These are the activations of a small neural network, seen along a few directions. Each row is one input.
In each table, some parts of the input vary, and every possible input appears once, in random order.
A made-up example of a description, with smaller parts first: one of 6 places along a line, together with either a single point or one of 11 places along a line or (one of 2 separate values, together with one of 8 places around a ring).
Shared parts are said once, and a part with two or three values counts as separate values.
(in the rows, 128 means zero)

Other details of the inputs shift rows strongly along three fixed directions, in all tables alike. That doesn't count.

A family of inputs:
x1: [157 130 160 117 112 106 160 111  91 152 130 101  88]
x2: [124  90 178 111 127 116 109 131 130 110 144  73 168]
x3: [137 159 124 122 102 131 179 115  92 155 115 139  84]
x4: [122 167  74 138 138 121 114 137 130 124 118 151 122]
x5: [119 147  71 142 149 145  94 139 147 128 108 155 104]
x6: [113 200 126 120 130  80 124 114 117 107 194 157 181]
x7: [124 133  60 157 160 131  95 156 155 124 102 155 112]
x8: [144 161  77 144 141 129 128 135 128 153 112 163  75]
x9: [146 136 121 129 118 146 164 121 112 164 106 147  73]
x10: [129 201 159  96 101  86 167  93  76 137 185 125 141]
x11: [136 178 118 125 101 113 183 111  89 149 120 149  94]
x12: [112 124  58 159 148 155  99 152 166 114  82 167 123]
x13: [135 159  80 144 120 137 153 125 117 145  86 167  74]
x14: [134  94 151 120 111 151 138 123 125 133 112 107 118]
x15: [105 207 131 117 117  93 154 107 107 112 182 175 172]
x16: [128 135  64 151 136 162 122 137 148 143  84 174  80]
x17: [130 143  69 160 145 140 139 146 143 142  94 178  84]
x18: [119 162 117 124 116 126 148 116 119 132 141 155 133]
x19: [112 222 112 125 130  77 133 115 109 112 187 171 163]
x20: [124  52 167 131 138 148 112 142 159 115 128  95 167]
x21: [112 139  76 147 140 154 111 136 152 125 102 171 112]
x22: [114  98  77 144 162 139  60 159 182  97 112 135 162]
x23: [114  72 177 116 122 155 118 131 142 119 133  87 166]
x24: [135 185 110 118 114 113 155 117  91 146 135 137  95]
x25: [114 245  85 124 131  84 142 114 101 124 173 191 135]
x26: [119 162 127 127 123 124 144 116 118 128 139 161 127]
x27: [ 96 118  96 140 142 147  84 141 167  88 124 153 175]
x28: [ 97 185 148 110 135  88 104 116 125  88 199 141 210]
x29: [128 151  68 136 140 139 104 138 140 128 111 153 109]
x30: [139  89 152 125 114 135 141 126 128 132 109 108 119]
x31: [150 129 100 138 136 124 133 133 122 149 105 132  81]
x32: [119  74 170 115 136 150  92 136 144 119 134  72 157]
x33: [141 107 147 112 118 140 131 127 113 143 125  88 114]
x34: [138  82 162 111 122 146 111 128 127 129 123  76 128]
x35: [118 107  77 158 170 144  76 161 174 114 105 144 127]
x36: [128 132 156 118 107 111 161 119 109 129 136 118 138]
x37: [123  64 168 128 147 146  85 146 156 117 133  79 159]
x38: [140 141 102 145 126 139 154 131 125 156 109 160  85]
x39: [ 90 177 153 115 126  96 122 112 129  85 193 157 218]
x40: [140 130 108 132 117 153 154 123 121 159  99 144  77]
x41: [139 121 156 114 118 113 141 126 107 137 132  91 123]
x42: [137  94 161 129 118 129 149 122 119 134 115 109 115]
x43: [137 175 114 123 104 112 172 108  99 141 124 155 106]
x44: [142 157 153 106 104 115 158 106  83 146 137 107  96]
x45: [108 224  88 135 142  72 120 117 122  97 178 190 160]
x46: [120  84 185 111 123 142 124 125 136 119 151  97 177]
x47: [121 172 170 112 109  81 166  99 105 111 187 144 175]
x48: [135  70 178 120 138 130 103 133 143 116 142  78 154]
x49: [116 141  60 147 155 151  89 151 156 129 105 154 112]
x50: [ 91 187 112 134 136  91 103 118 151  75 189 190 216]
x51: [134 145 122 131 132 106 130 124 115 128 130 130 113]
x52: [155 132 158 110 107 108 159 112  91 151 126  98  90]
x53: [132 133 108 142 131 137 136 131 139 138 119 159 112]
x54: [146 107 148 114 118 132 131 124 115 140 118  88 115]
x55: [128 125  99 136 139 138 107 141 136 128 102 121 113]
x56: [145  89 139 129 135 131 123 138 128 140 116  95 114]
x57: [153 107 157 125 108 126 175 116 104 156 111 113  89]
x58: [131  58 163 125 148 140  90 144 159 114 134  80 160]
x59: [137  74 161 127 141 139 115 143 138 133 124  81 128]
x60: [103  96  91 160 164 148  82 158 186  96 112 157 162]
x61: [139 126 116 137 139 133 113 134 135 139 122 132 103]
x62: [134 143  64 156 152 129 114 147 139 138  93 156  82]
x63: [146 141 165 121 106 109 181 105  97 147 138 130 101]
x64: [150 130 163 108  91 133 185 105  87 159 121 110  88]
x65: [138  89 148 125 115 137 146 131 127 138 110 105 123]
x66: [104 100  99 154 156 151  79 150 181  99 118 157 162]
x67: [155 121 146 114 110 129 156 120  95 160 113  89  87]
x68: [117  94  73 160 155 149  94 157 176 112  97 158 141]
x69: [136 115 161 116 104 128 152 112 112 130 124 109 130]
x70: [131  89 154 136 127 149 135 135 136 140 113 114 116]
x71: [152 108 163 119 108 149 169 115 103 166 109 115  75]
x72: [152 111 143 119 127 146 141 130 111 165 115 101  83]
x73: [154  99 146 123 106 138 169 123 110 159  95 110  80]
x74: [117 107  88 148 166 135  76 156 173 106 127 139 156]
x75: [134  93 148 120 112 153 142 128 124 138 114 105 123]
x76: [149 117 156 116 123 141 143 121 103 160 116 100  78]
x77: [121  67 183 125 128 146 120 136 145 121 137  91 165]
x78: [155 111 143 118 116 125 151 127 104 159 110  92  85]
x79: [118 104 107 143 136 140 116 144 152 118 100 137 132]
x80: [112  59 164 123 128 162 101 140 154 106 119  88 170]
x81: [144 157 107 138 132 126 139 127 113 155 115 145  70]
x82: [109 140 132 117 132 120 100 129 132 101 152 116 171]
x83: [126  71 166 111 134 150  92 132 146 120 137  74 159]
x84: [104  90  93 158 163 149  77 155 188  92 112 156 163]
x85: [109 154 186  96 123  91 110 106 118  92 206 111 213]
x86: [107 140 187 110 113  80 132 103 122  81 194 124 222]
x87: [150 101 143 124 105 148 166 123 108 159  94 105  87]
x88: [142 140 102 129 129 143 128 126 120 153 107 132  75]
x89: [145 104 154 124 107 133 164 120 108 149 100 110  87]
x90: [102 191 130 128 121  76 143 111 117  92 176 169 187]
x91: [124 110 176 104 131 123 108 122 129 115 167  94 175]
x92: [106  99  72 149 165 151  49 159 183  91 102 134 161]
x93: [111  88 186 113 118 143 122 122 135 113 145  91 174]
x94: [136 196  77 135 126  99 145 122 104 140 118 167  81]
x95: [112 154 182 111 108  80 157 106 104 102 185 123 195]
x96: [130 150  69 141 140 131 103 137 140 124 105 152 109]
Each input here is: one of 2 separate values, together with one of 6 places around a ring, together with one of 8 places around a ring.
Question: The inputs of x23 and x49 match in every part but the choice among 2 separate values. If x60 is changed in the same way as x23 into x49, which row does it become?
Answer: x35
Question: The inputs of x5 and x21 match in every part but the choice among 2 separate values. If x94 is changed in the same way as x5 into x21, which row does it become?
Answer: x89
Question: A walk changes only the place on the ring of 8. It starts at x53 and steps to x9. List the rest of the walk in order.
Answer: x40, x64, x43, x73, x57, x47
Question: Change only the choice among 2 separate values in x45. List by row number the other rows that result.
Answer: x84

A family of inputs:
x97: [136  79 188 108 122 119 108 122 121 120 139  52 145]
x98: [113  75  90 152 156 183  60 154 181 113  82 131 125]
x99: [116 193 109 129 114  98 167 113 109 121 152 177 153]
x100: [140  54 208 117 123 129 121 118 145 117 149  90 168]
x101: [153 105 191 110  90 130 203 107  83 165 123  90  98]
x102: [154 139 167 110  84 118 216 102  71 169 117 117  72]
x103: [102 156 108 132 131 112 128 128 143  99 150 167 190]
x104: [ 86 145 116 135 128 106 103 124 157  71 154 160 212]
x105: [133 109  69 154 138 162 140 150 149 152  69 161  82]
x106: [119  90  82 145 160 181  80 156 174 131  92 141 121]
x107: [144 123 190 106 102 138 168 111  92 161 147  88 109]
x108: [159 159  50 147 138 133 135 139 115 164  74 151  23]
x109: [138 130  75 141 139 168 123 141 134 157  79 156  63]
x110: [140  99 180 119  99 134 180 121 105 152 129  94 121]
x111: [150 167  64 149 127 161 162 135 111 189  83 168  19]
x112: [130 223 106 132  98  91 203 106  84 147 150 185 110]
x113: [122 197  96 121 133  83 122 120 111 113 166 152 145]
x114: [138  88  71 147 165 158  82 163 163 141  86 117  96]
x115: [149 104 198 107  85 124 193 103  85 146 121  88 106]
x116: [114  67  83 146 163 188  62 163 187 120  83 134 126]
x117: [146  84 196 104 121 123 131 131 112 147 146  48 137]
x118: [152 149  75 140 125 162 157 129 108 180  76 158  20]
x119: [101 166 125 123 124 117 107 112 131  98 159 149 166]
x120: [141 235  97 117 117  72 172 104  74 150 164 159  96]
x121: [110 180  98 128 145  91  98 137 138 104 175 144 180]
x122: [145 130  94 165 155 138 142 146 131 159  85 164  47]
x123: [124  63  80 145 172 162  49 172 184 114  90 109 134]
x124: [ 93 157 124 120 134 116  88 120 149  77 171 150 201]
x125: [126 224  97 129 100  86 186 102  89 126 139 195 115]
x126: [ 93 154 123 134 123 103 113 119 144  77 153 160 206]
x127: [104 186 118 117 127 108 112 114 128  96 163 163 172]
x128: [146 159  71 146 122 156 150 124 112 173  70 163  18]
x129: [110 186  96 131 146  90  98 135 136 100 178 148 184]
x130: [137 107  71 154 131 163 144 146 141 150  67 158  69]
x131: [110 208 116 120 116 101 134 102 107 114 157 170 141]
x132: [141 246  92 124 117  72 170 112  76 152 164 167  98]
x133: [115 198 108 121 124 112 142 110 111 127 164 168 139]
x134: [143  80  83 147 157 158  79 159 159 130  77 108  89]
x135: [135  81 179 115 108 139 164 122 118 141 124  91 135]
x136: [139 104  70 145 155 147  85 156 156 131  81 124  85]
x137: [123  78  82 155 145 170 107 158 167 124  73 147 118]
x138: [109 178  98 132 142  89  86 126 134  90 157 147 173]
x139: [115  41 113 167 184 166  64 176 198 112  90 127 132]
x140: [161 132 207 118 109 103 204 106  70 175 134 101  62]
x141: [107 172 125 143 150  87 125 128 135 103 168 172 157]
x142: [171 151 177  97  95  98 185 101  59 170 127  80  61]
x143: [131  78 184 109 127 119  97 126 129 114 138  57 157]
x144: [131  86 192 109  99 127 160 114 114 123 128  88 145]
x145: [117  90  82 144 159 180  81 157 175 131  93 141 120]
x146: [ 97 151 127 117 134 121  91 123 148  86 160 147 190]
x147: [142  72 184 103 126 127 115 130 119 131 138  53 139]
x148: [123 210 124 142 134  75 166 113  99 126 166 183 116]
x149: [115 164 111 121 143  94  94 130 130  97 165 135 178]
x150: [ 86 136 117 133 138 113 102 132 163  73 169 157 232]
x151: [161 151  57 143 141 139 136 143 112 175  72 146  26]
x152: [153 151  75 142 130 165 157 132 111 185  77 159  27]
x153: [138  58 199 119 124 128 122 119 148 118 147  97 163]
x154: [152 129 193 105  89 133 178  93  74 163 126  88  75]
x155: [140  76 181 108 134 128 109 133 125 129 143  56 155]
x156: [130  62 186 105 138 129  95 137 139 119 148  50 176]
x157: [147 128 178 113  90 121 203 113  86 167 128 106 101]
x158: [144 108  66 148 156 152  94 156 147 142  83 128  78]
x159: [138  98 184 101 109 145 147 114 106 147 134  85 114]
x160: [126  74  73 151 171 159  46 169 184 106  84 117 129]
x161: [147  93 188 100 123 119 132 124 106 142 145  57 138]
x162: [122 199 123 114 113 107 153 103  95 128 162 161 129]
x163: [134  86 188 119  97 132 161 110 110 130 118  88 131]
x164: [ 88 144 116 123 148 126  80 131 162  85 173 150 213]
x165: [126  85  85 145 149 181  86 152 168 130  75 134  92]
x166: [116 161 115 139 135  94 117 114 150  95 172 185 175]
x167: [141  59 195 124 124 131 123 118 145 117 146  97 159]
x168: [159 126 170 112 106 110 156 108  81 155 124  74  80]
x169: [127  65 196 116 108 141 150 130 130 131 136  76 163]
x170: [ 96 162 110 129 128 105 121 126 142  85 157 172 202]
x171: [131  49  86 149 175 172  54 173 185 122  88  97 130]
x172: [141  91 187 107 119 116 115 120 112 126 135  58 138]
x173: [133  58 208 102 115 157 115 122 127 122 130  60 149]
x174: [148 137  67 150 120 153 174 137 117 172  59 171  35]
x175: [ 85 149 125 124 139 119  73 123 158  74 166 149 211]
x176: [152 140  58 151 150 145 119 157 133 168  82 140  54]
x177: [101 151 135 145 155  93 110 132 147  91 172 160 178]
x178: [116 189 120 116 121 113 136 111 108 121 159 162 143]
x179: [141 105 175 111 116 112 125 116 106 130 138  67 124]
x180: [104 192 100 136 115  95 142 112 123 100 142 184 161]
x181: [101 168 113 127 120 100 133 120 135  89 149 170 182]
x182: [121  88  88 148 155 183  86 162 174 140  91 134 112]
x183: [150 142 184 103  94 131 188 105  78 177 143  97  82]
x184: [140  86 199 114  99 135 174 122 106 148 132  81 137]
x185: [115  26 210 116 114 148 113 129 150 102 121  60 187]
x186: [127  75  75 154 170 162  61 175 181 126  97 110 126]
x187: [105 177 114 122 134 118 116 118 131 107 170 160 175]
x188: [ 94 164 103 140 123 104 119 120 144  83 147 172 185]
x189: [148 126 177 111  85 118 198 102  83 149 121 106  94]
x190: [135  82 189 117 106 139 163 128 118 144 126  86 142]
x191: [ 89 149 123 122 140 120  75 125 158  67 172 150 217]
x192: [137 128  71 152 144 175 119 151 144 163  83 155  67]
x193: [128  67 196 110 107 136 141 122 127 114 124  81 163]
x194: [130  83 190 109 120 153 126 129 127 140 141  77 148]
x195: [148 216 118 132 108  78 186  92  91 144 159 199  96]
x196: [132 107  67 157 137 163 133 149 149 140  69 163  84]
x197: [100 153 113 119 149  91  69 134 153  72 170 132 209]
x198: [139 208 110 133 113  79 173  96 105 135 162 200 109]
Question: What is each input in this table made of?
Answer: one of 6 places around a ring, together with either one of 2 separate values or (one of 3 separate values, together with one of 5 places along a line)
Question: The inputs of x182 and x192 match in every part but the place on the ring of 6. If x145 is changed in the same way as x182 into x192, which row does it become?
Answer: x152
Question: The inputs of x128 and x154 match in every part but the place on the ring of 6. If x104 is changed in the same way as x128 into x154, which row does it become?
Answer: x163
Question: Change only the choice among 3 separate values in x116. List by row number the other rows that result.
Answer: x123, x174
Question: A walk changes only the place on the line of 5. It starts at x172 and steps to x142. List the rest of the walk in order.
Answer: x151, x161, x176
Question: A walk changes only the place on the line of 5. It starts at x131 and steps to x127. List the rest of the walk in order.
Answer: x109, x106, x194
Question: Change only the choice among 3 separate values in x112. List by row number the other rows that result.
Answer: x107, x129
Question: Change only the choice among 2 separate values in x153. List by row number the other rows that result.
Answer: x139
